These are the activations of a small network on made-up records, seen along a few directions, one row for each record.
After each row come some of the record's fields: J, Y, G, N, H, S.
Not every record has every field; a missing one is written absent.
Other fields move the rows too, some of them a lot.
In the rows, 500 means zero.
Random noise pushes rows far along 2 fixed directions. That doesn't count. These rows show it; they differ only by the noise:
[523 594 692 500 637 551 485 472 471 449 520 449 310 279 851 486 712 827
 402 572 415 484]
[478 570 544 504 435 448 586 552 468 481 517 485 435 520 437 489 581 432
 541 424 403 538]
[476 597 598 507 513 520 534 553 470 464 535 489 408 416 613 520 652 580
 500 459 447 542]
[507 555 575 499 473 433 580 503 468 480 500 459 388 486 498 455 584 511
 500 475 363 501]

[332 521 307 472 329 572 414 682 417 453 573 533 784 671 249 659 404 197
 685 300 706 666]
J is j2, Y is absent, G is g2, N is n1, H is h1, S is s1
[586 563 574 386 486 461 612 457 430 460 402 392 318 432 535 378 614 561
 450 461 208 380]
J is j2, Y is y2, G is absent, N is absent, H is h2, S is s1
[535 603 469 380 410 566 645 560 446 475 388 513 440 459 408 486 630 367
 539 313 299 436]
J is j2, Y is y2, G is absent, N is absent, H is h1, S is s1
[435 641 606 587 573 677 488 653 562 493 610 619 443 329 703 660 715 592
 493 453 679 635]
J is j2, Y is y2, G is absent, N is absent, H is h2, S is s1
[497 425 412 494 582 591 346 478 534 531 511 542 694 507 627 541 394 585
 519 559 702 469]
J is j2, Y is absent, G is g1, N is n1, H is h1, S is s2
[575 484 726 626 701 440 496 337 587 526 542 484 224 311 813 429 584 864
 320 768 460 470]
J is j1, Y is y2, G is absent, N is absent, H is h1, S is s1
[571 547 655 472 553 424 566 424 462 467 475 386 263 396 644 385 615 688
 407 575 277 428]
J is j2, Y is y2, G is absent, N is absent, H is h2, S is s2
[519 545 603 501 484 381 557 453 457 468 525 389 305 502 505 404 538 551
 473 558 332 498]
J is j2, Y is y2, G is absent, N is absent, H is h1, S is s2
[560 392 496 411 549 395 427 326 410 466 416 343 504 521 574 363 388 669
 437 615 351 364]
J is j1, Y is absent, G is g2, N is n1, H is h1, S is s2
[484 626 493 437 441 618 595 620 470 476 456 565 488 426 491 565 671 409
 553 314 432 512]
J is j2, Y is y2, G is absent, N is absent, H is h1, S is s2
[490 465 470 531 552 548 422 481 532 518 523 534 558 478 571 540 446 558
 494 561 622 509]
J is j2, Y is absent, G is g1, N is n2, H is h1, S is s1
[517 418 437 564 631 654 400 499 627 583 491 676 699 418 679 601 465 611
 476 556 764 470]
J is j1, Y is absent, G is g1, N is n1, H is h2, S is s2
[460 455 486 492 554 541 360 482 463 464 538 453 577 480 606 537 447 619
 474 562 618 528]
J is j2, Y is absent, G is g2, N is n1, H is h2, S is s1
[553 570 515 402 436 484 620 493 447 471 409 455 375 471 440 429 587 437
 501 412 263 429]
J is j2, Y is y2, G is absent, N is absent, H is h1, S is s1
[682 477 616 417 547 374 664 302 486 507 335 383 198 399 548 278 556 652
 347 603  99 280]
J is j2, Y is y1, G is absent, N is absent, H is h2, S is s1
[535 605 612 416 537 531 541 493 422 437 463 414 334 362 680 449 675 662
 456 473 311 446]
J is j2, Y is y2, G is absent, N is absent, H is h1, S is s2
[528 521 326 305 502 743 435 587 450 487 367 557 757 453 579 564 533 464
 569 305 549 374]
J is j2, Y is absent, G is g1, N is n1, H is h2, S is s1
[659 276 398 408 520 325 519 226 495 556 299 408 544 603 396 280 251 539
 422 642 279 234]
J is j1, Y is absent, G is g1, N is n1, H is h1, S is s2
[524 464 337 335 462 588 447 505 424 485 379 481 715 559 454 488 427 422
 568 377 474 381]
J is j2, Y is absent, G is g1, N is n1, H is h1, S is s2
[525 557 544 491 464 485 597 529 509 499 481 507 396 475 458 478 582 446
 493 453 392 496]
J is j2, Y is y1, G is absent, N is absent, H is h2, S is s1
[518 573 663 524 577 486 508 485 490 468 551 433 303 377 703 464 633 703
 425 582 427 512]
J is j2, Y is y1, G is absent, N is absent, H is h2, S is s2
[501 486 553 623 465 378 591 503 588 553 558 553 420 571 366 482 480 394
 497 543 504 565]
J is j1, Y is y1, G is absent, N is absent, H is h2, S is s1
[534 534 447 380 604 729 408 531 482 491 416 554 647 357 760 560 591 653
 504 425 569 394]
J is j2, Y is absent, G is g1, N is n2, H is h1, S is s2
[546 475 489 524 390 326 653 443 524 539 469 477 380 637 224 390 419 295
 517 507 327 476]
J is j2, Y is y2, G is absent, N is absent, H is h1, S is s1
[431 545 534 663 456 486 571 619 607 554 618 639 494 544 382 603 543 346
 549 463 657 658]
J is j1, Y is y2, G is absent, N is absent, H is h2, S is s1
[414 481 390 457 402 491 418 582 421 460 543 452 687 643 356 545 402 351
 604 409 590 570]
J is j2, Y is absent, G is g2, N is n1, H is h2, S is s2
[506 448 493 614 374 264 649 462 568 564 531 520 420 700 156 421 376 236
 541 528 414 550]
J is j1, Y is y2, G is absent, N is absent, H is h1, S is s1
[465 605 593 572 552 613 515 604 558 503 579 588 424 375 637 602 663 562
 485 477 608 593]
J is j2, Y is y2, G is absent, N is absent, H is h2, S is s1
[549 476 411 382 583 704 431 503 494 505 374 570 673 377 678 551 543 608
 479 429 551 372]
J is j2, Y is absent, G is g1, N is n1, H is h2, S is s2
[359 561 528 544 488 562 382 619 438 424 639 470 545 478 555 635 546 533
 533 470 680 681]
J is j2, Y is absent, G is g2, N is n2, H is h2, S is s1
[457 561 571 600 499 504 549 561 551 517 574 576 437 464 516 561 589 485
 513 492 560 599]
J is j1, Y is y2, G is absent, N is absent, H is h1, S is s2
[483 440 566 530 587 431 367 401 467 466 564 393 469 499 643 457 425 699
 438 672 546 515]
J is j1, Y is absent, G is g2, N is n2, H is h1, S is s1
[534 447 362 323 454 505 432 450 391 459 387 396 641 579 449 428 386 459
 544 442 396 373]
J is j2, Y is absent, G is g1, N is n1, H is h1, S is s1
[546 471 318 334 439 617 502 530 463 506 349 536 703 544 395 503 449 346
 560 338 462 374]
J is j2, Y is absent, G is g1, N is n1, H is h2, S is s1
[389 594 490 635 398 547 587 711 581 539 616 675 570 552 335 664 589 253
 613 346 683 695]
J is j1, Y is y2, G is absent, N is absent, H is h2, S is s2
[613 468 418 330 555 623 510 409 464 501 300 504 550 394 605 444 519 587
 454 454 354 288]
J is j2, Y is absent, G is g1, N is n2, H is h1, S is s1
[639 391 527 417 605 420 469 266 481 502 370 380 393 431 644 327 412 731
 371 684 300 295]
J is j2, Y is absent, G is g1, N is n2, H is h1, S is s1
[452 590 554 515 426 441 550 565 456 464 571 447 401 541 431 494 559 426
 552 453 438 583]
J is j2, Y is y2, G is absent, N is absent, H is h1, S is s2
[520 434 561 614 422 206 608 399 536 541 560 425 342 686 254 358 365 374
 498 626 370 532]
J is j1, Y is y2, G is absent, N is absent, H is h1, S is s1
[527 429 502 500 529 442 459 422 499 502 492 438 484 526 499 446 412 559
 449 595 490 461]
J is j2, Y is absent, G is g2, N is n2, H is h2, S is s1
[499 410 401 441 451 435 444 429 446 484 454 430 595 614 372 451 341 428
 518 517 474 461]
J is j2, Y is absent, G is g2, N is n1, H is h1, S is s1
[700 291 237 324 410 417 635 327 533 615 187 530 700 695 155 307 240 234
 516 424 262 165]
J is j2, Y is absent, G is g1, N is n1, H is h2, S is s2

Here are new rows. What are their fields?
[566 577 579 448 539 574 604 507 501 493 417 526 372 342 623 483 682 593
 440 443 347 423]
J is j2, Y is y2, G is absent, N is absent, H is h2, S is s2
[448 544 576 660 514 507 541 586 608 547 616 622 458 481 500 592 569 463
 507 516 656 636]
J is j1, Y is y2, G is absent, N is absent, H is h2, S is s1
[505 453 511 634 411 305 636 463 586 573 541 545 415 655 222 444 401 293
 523 548 458 554]
J is j1, Y is y2, G is absent, N is absent, H is h1, S is s1
[415 693 466 401 379 653 554 723 408 429 515 526 540 472 457 612 692 334
 630 226 480 587]
J is j2, Y is y2, G is absent, N is absent, H is h1, S is s1
[571 378 350 455 443 452 575 418 534 572 353 566 646 610 294 440 356 334
 528 456 427 365]
J is j1, Y is absent, G is g1, N is n2, H is h1, S is s2
[511 437 520 473 521 387 422 394 434 466 513 353 466 563 518 404 390 595
 469 621 437 465]
J is j2, Y is absent, G is g2, N is n2, H is h1, S is s2
[549 474 496 551 393 336 676 470 556 558 474 512 389 631 209 410 436 277
 510 492 356 484]
J is j2, Y is y2, G is absent, N is absent, H is h2, S is s1
[517 575 722 547 664 507 436 438 492 452 587 410 250 307 865 466 649 863
 378 680 469 519]
J is j2, Y is y2, G is absent, N is absent, H is h1, S is s2
[435 527 517 651 431 434 579 576 585 549 605 605 477 588 326 564 494 318
 560 481 605 644]
J is j1, Y is y2, G is absent, N is absent, H is h1, S is s1
[523 395 467 476 548 473 417 400 476 496 462 443 555 519 521 461 386 586
 445 590 515 443]
J is j2, Y is absent, G is g2, N is n1, H is h2, S is s1
[521 348 431 603 491 361 493 390 594 588 507 542 575 641 340 453 280 416
 500 631 582 483]
J is j1, Y is absent, G is g1, N is n2, H is h1, S is s1
[461 672 649 515 641 738 445 600 507 449 567 565 382 209 896 637 786 771
 447 485 603 575]
J is j2, Y is y2, G is absent, N is absent, H is h1, S is s1
[559 493 398 291 511 624 447 486 400 453 355 437 618 450 591 463 511 557
 502 402 395 341]
J is j2, Y is absent, G is g1, N is n1, H is h2, S is s1
[457 594 500 539 445 591 601 654 544 521 514 642 538 465 446 610 645 364
 560 336 553 577]
J is j1, Y is y2, G is absent, N is absent, H is h2, S is s2
[301 664 575 689 490 641 436 792 569 491 767 659 577 471 575 765 669 430
 612 398 887 822]
J is j1, Y is y2, G is absent, N is absent, H is h2, S is s1
[452 547 344 330 480 730 379 619 401 443 440 519 759 466 588 607 534 476
 596 313 601 470]
J is j2, Y is absent, G is g1, N is n1, H is h1, S is s1
[650 299 331 423 477 399 569 331 557 599 287 539 653 623 313 355 283 384
 480 525 359 259]
J is j1, Y is absent, G is g1, N is n1, H is h2, S is s2
[628 350 540 475 675 426 380 277 530 527 442 399 467 449 739 349 369 811
 362 758 455 321]
J is j2, Y is absent, G is g1, N is n1, H is h2, S is s2
[450 496 408 517 455 542 456 599 522 522 550 555 660 581 429 570 444 379
 589 437 653 553]
J is j2, Y is absent, G is g1, N is n2, H is h2, S is s2
[673 385 340 309 516 548 541 367 504 552 244 504 619 509 452 373 393 468
 467 456 322 208]
J is j2, Y is absent, G is g1, N is n1, H is h2, S is s1
[465 529 455 500 578 713 390 599 549 511 532 612 648 407 668 639 552 562
 513 460 741 535]
J is j2, Y is absent, G is g1, N is n2, H is h2, S is s1
